These are the activations of a small neural network, seen along a few directions. Each row is one input.
In each table, some parts of the input vary, and every possible input appears once, in random order.
A made-up example of a description, with smaller parts first: ring(8) and (point or line(11) or (values(2) and line(6))).
Shared parts are said once, and a part with two or three values counts as separate values.
In the rows, 128 means zero.

Other details of the inputs shift rows strongly along two fixed directions, in all tables alike. That doesn't count.
These rows show it; all are for the same input, with only those details redrawn:
[127  87 125 130 136 138 164  85  68  52 181  65 169]
[101 168  96 149 135 152  75 120 142 146 144 169 152]
[ 84 178  66 171 151 113  46 144 173 194 111 190 126]
[ 89 109  58 173 165  50  98 135 137 168 105 120 109]
[105 172 100 147 131 159  74 118 140 140 147 174 156]
[ 81  85  41 184 177   9 106 145 143 183  83 101  92]

A family of inputs:
r1: [172  82 167 114 109  78 205 105  84 102 137  72 109]
r2: [117 111 120 127 134 106 125 146 142 142  99 117 107]
r3: [127 170 156 108 129 238 111 135 149  88 158 159 177]
r4: [126 105 115 141 152  83 140 167 165 161  72 117  80]
r5: [158 174 196  76  87 214 130 134 136 115 142 162 137]
r6: [ 98  92  59 179 162  13 121 140 139 183  81 107  77]
r7: [122  66 132 111 142 132 169 123  88  70 140  60 144]
r8: [160  96 161 115 107 140 187  84  72  61 168  76 153]
r9: [144 178 173  89  90 229 111 115 126  98 168 172 172]
r10: [102 165 101 143 125 161  82 120 138 147 147 169 160]
r11: [142  78 129 136 135  50 185 117  92 119 122  75  95]
r12: [125 159 140 123 143 187 105 155 165 131 119 157 140]
r13: [152 172 166 107 118 181 125 158 176 141 113 167 118]
r14: [142  88 118 140 148  25 159 188 173 186  45 109  45]
r15: [103  63  81 161 161  54 151 115  93 107 128  59 124]
r16: [150 180 180  85  85 222 113 117 127 111 160 175 160]
r17: [155  96 152 114 121  63 159 161 144 157  72 105  70]
r18: [144 153 163 104 125 207 133 134 152  96 138 146 151]
r19: [141  69 145 103 126 125 173 110  75  74 147  69 141]
r20: [135  68 122 132 132  95 174  99  79  88 147  63 143]
r21: [110 181  96 154 131 118  69 140 170 199 102 201 107]
r22: [126 182 140 121 112 205  92 105 126 112 167 178 172]
r23: [152  80 178  87 118 182 193 103  65  28 174  55 170]
r24: [135  82 146 101 124 155 167 104  70  53 172  70 169]
r25: [163  79 180  91 103 116 195 108  79  82 146  70 114]
r26: [137 119 127 137 120  81 146 129 128 158 112 124  97]
r27: [121 169 120 141 112 151  98 118 146 152 136 173 142]
r28: [149  92 141 122 121  41 155 151 134 170  80 104  69]
r29: [131 181 148 109 108 176  87 151 171 157 108 188 123]
r30: [155 187 163 119 103 149 118 124 140 157 140 184 115]
Describe the family of inputs behind these rows. -> line(5) and line(6)
The inputs of r8 and r29 match in every part but the line(5) part. If r26 is changed in the same way as r8 into r29, which row does it become? -> r5
Change only the line(5) part in r17. List by row number the other rows that result. -> r1, r14, r28, r30
Change only the line(6) part in r12. List by row number the other rows that result. -> r3, r4, r13, r14, r18

A family of inputs:
r31: [156 189 193  70 126 224 116 165 144 112 137 169 141]
r32: [149 118 165 115 110 217 168 130 127  70 164 111 187]
r33: [134 101 123 143 135  52 146 178 183 193  67 114  87]
r34: [166  48 190  60  90 137 208 104  69  41 139  44 137]
r35: [112 159 146  97 143 232 113 109 101  50 204 115 193]
r36: [179 189 184 105  84 188 155  81 113  95 168 152 130]
r37: [142 232 185  91 103 212  85 149 142 147 158 212 129]
r38: [136 198 120 146 127 133  71 165 221 206  65 218  71]
r39: [112  88  86 184 148  24 142 123 115 177 124 107 123]
r40: [107  75  92 146 176  34 150 131  78 117 146  83 102]
r41: [108  74 116 117 118 145 131  85  70  58 162  59 170]
r42: [148  87 146 125 144 172 188  93 108  52 135  88 139]
r43: [ 75 194  73 175 137 144  48 152 203 210 118 191 148]
r44: [ 96 181  71 151 108 104  11 135 159 232 108 231 126]
r45: [127  82 113 119 103  25 136 131 112 181  83 106  67]
r46: [106  73  62 180 174  50 154 101 113 104 108  57 108]
r47: [ 91  45  81 140 145  58 126 157 139 147  58  98  94]
r48: [100  93  90 140 187  88 121 190 153 149  75 107  97]
r49: [146 231 136 139 105 210  85  81 124 120 180 225 171]
r50: [168 102 188 116  96 112 207 100  87  99 163  71 138]
The inputs of r44 and r45 match in every part but one. If r40 is changed in the same way as r44 into r45, which row does it become? -> r37
Describe the family of inputs behind these rows. -> values(4) and ring(5)
Change only the values(4) part in r47. List by row number the other rows that result. -> r32, r42, r48
Change only the values(4) part in r46. List by row number the other rows that result. -> r35, r41, r43
